These are the activations of a small neural network, seen along a few directions. Each row is one input.
In each table, some parts of the input vary, and every possible input appears once, in random order.
Descriptions start from the smaller parts, as in this example, which fits no table here: one of 3 separate values, together with either a single point or one of 9 places around a ring or (one of 4 places along a line, together with one of 8 places around a ring).
Shared parts are said once, and a part with two or three values counts as separate values.

Other details of the inputs shift rows strongly along three fixed directions, in all tables alike. That doesn't count.
To show where, the next rows are all for the same input, with only those details redrawn:
[  8 -11  -9  15   0 -19  -6 -14   1 -21   4]
[ 40   7  10   8 -37  11  -2   2   8   6   0]
[  5  -3  -4  -1  44  12  16   8   3   9 -14]
[ -6 -10  -8  -1  34   3  13   8   0   5  -6]
[ 13  -9  -5  14 -13 -16  -8 -12   5 -16   5]
[ 16   1  -3   6  38  12  12   0   3   4 -16]
[-13 -16  -4  -8 -10  -3   7  18  -1   5  14]
[-25 -22  -3 -15 -18  -4   8  28  -2   8  19]

Rows:
r1: [-31  -9  -4 -18  -3   2  22  35   0  22  13]
r2: [-27 -13  -6 -15  -1   8  21  35  -1  20  12]
r3: [  9  11   6   8 -24  -4 -11 -20  -8   6   2]
r4: [-38  -8   6 -20  -4  17  16  32   0  14  13]
r5: [ 23  18   8  14 -22  -3   1  -5   5  -9  -5]
r6: [ -3  -3   0   8 -12  -6 -11 -11  11 -15  10]
r7: [-11  -6 -11   2  32   9  18   8   1   3  -2]
r8: [ -4   3  -8  -4 -22  -4  -7  -5  -8   2  12]
r9: [ -8   1   4 -10 -36  -7 -13  -3 -10  12   6]
r10: [ 12   8  11  -8 -30  15  -9   4 -10  26  -6]
r11: [ 16  -2   1 -16 -52  10 -15   5  -5  14   8]
r12: [-14   1   1  -5  34 -10  15  11  -4   6 -12]
r13: [ 23  13   5  12  -8   2   7   0   3   2 -13]
r14: [ 27  -1   4  20  -3  -8 -20 -29  11 -24  -4]
r15: [ -6   2  -7 -16  19   8  -1   4  -4  16  -8]
r16: [ 10  15   1  -6  31  22   7  -6  -7  12 -26]
r17: [ 16   3   1  16  17 -15  -1 -11  -1 -11 -18]
r18: [ 18   9  14   6 -23  -4  -7  -3   5  -8  -3]
r19: [-36 -13   0 -13 -25  -3  14  26  -6   5  19]
r20: [ -2  -2  13  -5 -12   7  -2   9   2   1   2]
r21: [-30  -7 -18  -7   0 -33 -13 -20 -14 -28  10]
r22: [-18  -2  -9   1   4 -10  -5 -12 -18 -10   6]
r23: [-31 -10  -7   7   1 -28  -8 -13  -1 -33  14]
r24: [-31  -2  -8  -1  30 -15  17  11  -6  -3  -2]
r25: [ 22  12   9   6  30  12   1  -8  13   2 -17]
r26: [-18 -11 -17   4  -1 -15 -13 -17 -14  -7  20]
r27: [ -5   4   2 -21   1  18   1  14 -11  24 -11]
r28: [-17  -5 -20  -4  23 -19  -8 -21  -8 -17   2]
r29: [-15   3   0   5  49  10   5  -5   5  -7 -16]
r30: [  2  -6  -1   3 -13 -15  -8  -4   6 -15   8]
r31: [-17 -14  -4  -2 -23   1  -2  11   5  -7  21]
r32: [ -8   0   6  -2  -3 -13   5   7  -2  -3   1]
r33: [ -4  -2  -3   1 -37  -3   3  13   7   2  15]
r34: [  0   2  12 -11   1  15  16  23   0  20  -7]
r35: [ 33  18   1   9   4   7 -16 -18   0  11 -18]
r36: [  9  22   4  -3  31  17  11  -7  -8  17 -17]
r37: [-27  -8  12 -13  -6  -4  -2  12   2   2  11]
r38: [  1   2   0   8   1  -3  -4  -7  10 -13   5]
r39: [ -7  -9 -10   4  17 -24   1   1  -1  -8  -2]
r40: [-32 -10  -6   7   2 -26 -12 -14   2 -32  12]
r41: [ 34  16  11   9 -40  13  -1   0  14   4   3]
r42: [ 22  14  -1  11 -14  -2 -16 -21  -4   5   5]
r43: [ -9   4   0 -19  -5  -1  -5   5 -10  11  -5]
r44: [ 28   4   4   2  12  15  12   9   6  19 -16]
r45: [ 19   9  15 -13 -14  24  15  28   8  34  -3]
r46: [ -8  -3   2   4 -24  -4  -1   5   2 -12   8]
r47: [-11   0  -2  10 -11 -21  -4  -9   1 -26   8]
r48: [  2  -4  10  -6 -35  25   1  18   9  15  12]
r49: [ 17   8  -3   0  31  22   0  -8  -6  21 -18]
r50: [19  6 -4 -8 -6 19 -1 -8 -3  8 -7]
r51: [  3  -1   5   4  12  -6 -11 -10  10  -9   1]
r52: [ 24   5   3   2  33  19  16   5   7  13 -18]
r53: [ 22  12  17   8 -17   0 -11  -9   8 -12  -6]
r54: [ -9  -8   8 -16   1  23   9  26   5  17   7]
r55: [ 22   5   8  17  -2 -10  -8 -20   4 -23  -9]
r56: [-25  -2 -11   2  39  -6  -2 -12 -18   2   0]
r57: [ 12   2 -12   9  -9  -9 -14 -26  -8 -16  10]
r58: [ 16   3  -7  17  19   2   1 -14   7 -17  -8]
r59: [16  5 15  5 -2  7 -9 -7  8 -4 -9]
r60: [-12 -19 -13   6  25 -18  -4  -9   1 -23   4]
What is each input in this table made of?
Answer: one of 4 places along a line, together with either one of 5 places around a ring or (one of 2 separate values, together with one of 5 places along a line)
The inputs of r43 and r11 match in every part but the place on the line of 4. If r53 is changed in the same way as r43 into r11, which row does it become?
Answer: r54
Which other rows does r26 become when the place on the line of 4 takes its other values? List them by row number.
Answer: r3, r42, r56

Rows:
r61: [  4 -14   5  -8 -57   7  -5  14  11   3  25]
r62: [ 27   3  -5  17  -9  -2 -14 -16  14 -22  10]
r63: [-14  -9  -8  -8 -51 -15 -18  -6 -17  -6  18]
r64: [  8  -3 -12   7  53   4  12  -6   4 -13 -19]
r65: [-15  -8  -7  15  13 -36   0 -13   0 -24   4]
r66: [ 32   5  -5  31   5 -24 -10 -28   3 -34 -15]
r67: [ -9   5  -5 -17  14  25  13  11 -18  30  -3]
r68: [-50 -17  -9 -30  30  -7  -2  16 -13  10   5]
r69: [ -3  -1   2  10  12 -16   4   5   2  -2  -2]
r70: [ 34  46  39  22  22  31   0 -22  15  -8 -37]
r71: [ 30  27  -4   6  -4  27   2 -13  -2  31 -15]
r72: [-14  -3  -1 -25 -33   6  -8  17 -13  17  13]
r73: [-24  -1   8 -32  49  17  11  17  -4  31 -11]
r74: [-29 -26 -11 -14  16  -2  15  18  -3  -4   6]
r75: [ -2  -4  -7  15  18 -15  -2 -14   8 -16   3]
r76: [ 34   8  31  -4 -46  39   8  28  16  42   2]
r77: [ -6 -11 -11  14 -32 -37  -9  -8  -3 -35  15]
What is each input in this table made of?
Answer: either a single point or one of 6 places along a line or (one of 2 separate values, together with one of 5 places around a ring)
List by row number the other inputs of the same sort as r74.
Answer: r61, r62, r64, r65, r66, r69, r75, r76, r77

Rows:
r78: [-15  -6  -9  15  -4 -21 -10 -19   1 -25  16]
r79: [ 45  24   7   4 -30   7 -16 -21  -8  25 -14]
r80: [-13  -6  25 -29 -50  13   7  38   2  26  11]
r81: [-13 -13  -6   5   3 -30 -26 -23   5 -24  11]
r82: [  2 -17   1   2 -42 -31 -18  -5   1 -25  13]
r83: [ 30   8   5   4   5  11 -13 -14  10  -2 -13]
r84: [-11 -13 -14   0   4  -3  19  23  -1   0   9]
r85: [-19   0  27 -29 -51  18   9  38  -1  21   8]
r86: [ 47  33  24  13 -26  40  -9 -15  11   6 -14]
r87: [ 24  10  11   8  48   1   0 -11   8   3 -28]
r88: [-12 -19 -24   2  42 -19  -8 -19   2 -31  -2]
r89: [-20   0  -6  15  -8 -17  -8 -20  -2 -31  14]
r90: [-24  -4   4 -15  -2  18   1  14   0  14  15]
r91: [-12 -15 -14  15  39 -30   1 -12  -1 -28  -6]
r92: [-21  10   7 -33 -61  16   1  20 -22  34  10]
r93: [-11  -9  -2  16  -6 -33  -7  -9  -1 -27   4]
r94: [-12  -2   5  -1 -44 -17 -26 -16   1 -28  13]
r95: [-24  -3  -7 -11  53  11  36  33   0  23  -4]
r96: [  2 -20 -15   6 -42 -12 -19 -14   0 -26  27]
r97: [-32  -5   1 -22  48  29  17  25   0  36   4]
r98: [-10 -16 -15   9  -1 -18 -18 -22   0 -28  18]
r99: [-30   0  10  -9   2   1  17  23  -3   4  -1]
r100: [ 53  17  -6   3 -33  15  -8 -16 -10  16 -15]
r101: [ 51  25   4  21  46  31  11 -16  12  11 -30]
r102: [ 40   9  19  15 -29   2  -4   0  11  10 -10]
r103: [-26   6   3  -2   1  -4  18  16  -1  -1   6]
r104: [-26  -3   7 -22  -2  11  -2  18   2  15   8]
r105: [-22 -12 -15 -16  42  28  29  28  -1  21   3]
r106: [-19   3 -22  -1  37 -23 -10 -29 -23 -10  -9]
r107: [ -8  -8  -8  20  -3 -36  -5 -10   3 -21  14]
r108: [ 31   2  -2   7  43   7   7  -6   5  -9 -29]
r109: [ 57  22  18  19 -27  23  -5 -12  16  17  -8]
r110: [-21   0   1   0   5  -7  16  19   1   5   9]
r111: [-15  -1 -12 -25  -1   8   6  13 -22  31   2]
r112: [ 35   6  -3  16  46  13  15  -1   6  -2 -31]
The inputs of r94 and r104 match in every part but one. If r92 is changed in the same way as r94 into r104, which row does it become?
Answer: r106
What is each input in this table made of?
Answer: one of 5 places along a line, together with either a single point or one of 6 places around a ring
Which other rows does r108 become when the place on the line of 5 takes its other values? List them by row number.
Answer: r80, r82, r85, r87
